These are the activations of a small neural network, seen along a few directions. Each row is one input.
In each table, some parts of the input vary, and every possible input appears once, in random order.
A made-up example of a description, with smaller parts first: values(2) and (point or ring(11) or (line(4) and ring(8))).
Shared parts are said once, and a part with two or three values counts as separate values.
In the rows, 128 means zero.

Other details of the inputs vary at random and push rows far along two fixed directions, the same in every table; ignore that.

Table:
row 1: [137 105 139 103 133 149 150 126  92 140 116 132]
row 2: [127 134 146 146 108 126 120 129 123 117 118 177]
row 3: [106 164 117 153 117 103 122 137 139 105 125 122]
row 4: [102 163 111 149 126 104 120 135 160 119 149 114]
row 5: [141 106 140 109 132 148 146 124 101 142 124 145]
row 6: [139 115 133 109 128 143 149 126  89 131 109 130]
row 7: [109 149 121 151 120 105 113 133 148 111 134 117]
row 8: [103 165 114 163 117  98 106 133 161 107 141 124]
row 9: [136 105 136 111 129 141 139 125 120 146 135 139]
row 10: [159 108 145 100 158 160 128 125 109 137 112 129]
row 11: [153  92 132 112 128 148 139 117 105 144 122 147]
row 12: [136 100 140 106 129 146 143 127 107 143 123 133]
row 13: [158 128 162 119 142 158 118 126 108 124 101 177]
row 14: [128 108  79 119 148 116 126 118 169 150 166  56]
row 15: [123 133 150 124 121 138 142 133  93 121 108 154]
row 16: [121 190 145 176 120 108  79 138 157  85 111 173]
row 17: [126 108  82 121 142 114 122 119 174 149 166  65]
row 18: [155  87 148  98 142 158 135 120 105 153 119 130]
row 19: [136 136 130 131 120 134 141 129 107 124 113 154]
row 20: [ 93 181 110 161 119  93 117 142 155 101 134 109]
row 21: [124 114  82 124 143 113 122 120 173 146 166  64]
row 22: [130 106 103 118 135 124 127 121 161 151 157  99]
row 23: [124 100  79  94 161 125 144 122 155 161 169  24]
row 24: [ 94 164 142 157 107 104 109 141 147 101 130 139]
row 25: [129 122 149 124 121 138 135 129 112 131 123 162]
row 26: [145  88 131  99 132 146 143 120 121 156 137 132]
row 27: [148 110 125 126 124 136 134 118 106 129 114 145]
row 28: [117 109  81  90 164 130 155 128 152 164 169  27]
row 29: [155  85 132 113 121 142 135 116 106 138 112 141]
row 30: [136 135 134 133 119 134 138 128 106 122 112 160]
row 31: [142 113 139 127 122 140 133 122 108 131 119 159]
row 32: [141 117 134 128 121 133 134 123 101 121 108 144]
row 33: [107 147 130 140 123 115 124 136 133 114 130 116]
row 34: [138 112 133 112 129 140 145 125  96 131 114 125]
row 35: [100 168 129 141 122 115 132 140 140 118 136 134]
row 36: [ 78 198 135 167 112  95 114 148 160 100 142 143]
row 37: [133 135 142 139 113 127 131 128  99 110 101 160]
row 38: [129 137 139 124 120 133 143 131  92 117 104 143]
row 39: [100 157 111 153 123  98 112 135 160 110 143 101]
row 40: [144 113 132 122 126 140 139 122 106 134 119 150]
row 41: [143 129 123 133 119 133 138 124 105 121 108 149]
row 42: [167 108 144 104 152 156 123 125 105 130 104 132]
row 43: [177 103 141 112 148 154 119 119 103 127  98 144]
row 44: [ 88 181 139 180  97  89  98 143 158  87 126 155]
row 45: [122 145 151 155 102 118 115 132 114 100 104 173]
row 46: [140  94  64 101 160 125 140 114 161 164 169  34]
row 47: [176  74 126 106 140 154 126 105 117 155 119 131]
row 48: [ 83 179 145 159 112 104 113 147 146 101 134 142]
row 49: [147  96 137 102 136 151 147 121 103 149 127 138]
row 50: [145  95 132 104 133 146 143 121  99 139 118 120]
row 51: [105 126 113 120 133 117 127 134 161 142 158  88]
row 52: [122 143 146 124 120 137 147 137  92 120 105 152]
row 53: [149 113 159 122 124 145 121 125 107 126 103 155]
row 54: [ 92 175 118 143 126 107 131 143 153 118 146 115]
row 55: [104 177 148 175 108  97  87 138 162  93 122 154]
row 56: [146 105 131 131 113 133 124 118 121 130 118 158]
row 57: [ 80 176 137 158 115 101 112 148 156 106 142 128]
row 58: [130 157 123 143 147 122  97 131 168 119 137 123]
row 59: [131 117  72 116 149 118 136 120 159 149 160  54]
row 60: [127 125 150 131 115 131 130 130 105 117 110 152]
row 61: [121 135 134 129 138 127 112 129 160 139 148 121]
row 62: [129 120 149 118 124 143 141 130  94 128 114 148]
row 63: [144 110 133 123 126 141 137 122 108 135 121 149]
row 64: [128 120 151 130 109 130 128 129 112 121 111 157]
row 65: [136 120 124 129 137 129 111 121 156 143 143 121]
row 66: [114 121  93 108 153 122 140 128 163 155 172  60]
Each input here is: ring(6) and (values(2) or line(9)).
The inputs of row 61 and row 18 match in every part but the ring(6) part. If row 66 is changed in the same way as row 61 into row 18, which row does it become?
Answer: row 1
Which other rows agree with row 46 in the ring(6) part? List them by row number.
Answer: row 8, row 14, row 16, row 17, row 21, row 27, row 41, row 47, row 56, row 59
Change only the values(2) part in row 13. List by row number the other rows that result.
Answer: row 61

Table:
row 67: [119 164 184 148 108 135 119 143  91  93  81 203]
row 68: [ 93 143  93 149 126  92 115 126 176 124 164  81]
row 69: [175  38  89  56 184 169 152 104 155 208 176  37]
row 70: [125 150 167 160  81 122 131 133  78  91  79 213]
row 71: [ 85 157  89 159 118  84 102 134 206 128 183  86]
row 72: [103 124  84 136 130 100 118 129 179 140 174  69]
row 73: [172 152 170 153 128 143  85 119 108  96  74 203]
row 74: [148  69  81  83 148 139 166 109 119 169 147  49]
row 75: [ 87 202 165 170 111 106  99 154 143  84 115 170]
row 76: [126 144 174 142 119 140 113 136 110 111 101 188]
row 77: [176  79 161  89 141 172 145 121  73 145 102 158]
row 78: [191  34 131  86 122 169 155 100  82 174 118 164]
row 79: [ 81 178 105 132 149  99 115 145 186 119 166  57]
row 80: [127 153 178 126 117 147 138 139  74 102  88 193]
row 81: [153  86 130 102 120 154 179 120  51 146 102 150]
row 82: [172  56 123  91 128 160 161 108  73 156 104 132]
row 83: [ 86 194 146 178  82  96 127 144 116  81 109 175]
row 84: [145  87 100  67 174 160 171 122 109 169 146  60]
row 85: [119 166  72 175 137  82  77 127 218 102 159  77]
row 86: [ 78 183 118 160 136  93  93 147 213 123 172  94]
What do these inputs look like to the network?
Answer: values(2) and (point or line(9))
The inputs of row 83 and row 80 match in every part but the values(2) part. If row 68 is changed in the same way as row 83 into row 80, which row does it become?
Answer: row 77
Change only the values(2) part in row 67. List by row number the other rows that result.
Answer: row 70

Table:
row 87: [ 75 182 108 168 110  82 117 140 168  98 147 103]
row 88: [148 102 124 103 147 147 130 119 138 154 139 122]
row 89: [152 135 132 143 119 129 118 121 121 116 109 166]
row 90: [124 126 174 132  98 139 145 135  80 115  97 196]
row 91: [122 160 127 151 130 118 109 135 152 112 134 152]
row 92: [120 110  60  93 174 128 154 124 164 171 185  19]
row 93: [125 131 150 152 104 120 103 126 125 112 113 166]
row 94: [186  53 102  70 151 171 179 105  69 174 113 100]
row 95: [ 92 148  93 117 148 114 139 135 176 149 179  55]
row 96: [ 77 196 130 153 132  91 104 155 165  96 142  90]
row 97: [126 135 165 150 107 127 112 129 124 116 113 186]
row 98: [136 149 169 144 124 136  99 138 117 100  92 171]
row 99: [154  65 135  90 122 155 159 116  71 147 108 132]
row 100: [154 100 122 126 127 134 123 113 122 132 120 132]
What do these inputs look like to the network?
Answer: values(2) and (point or ring(6))
The inputs of row 100 and row 87 match in every part but the values(2) part. If row 97 is changed in the same way as row 100 into row 87, which row does it become?
Answer: row 90
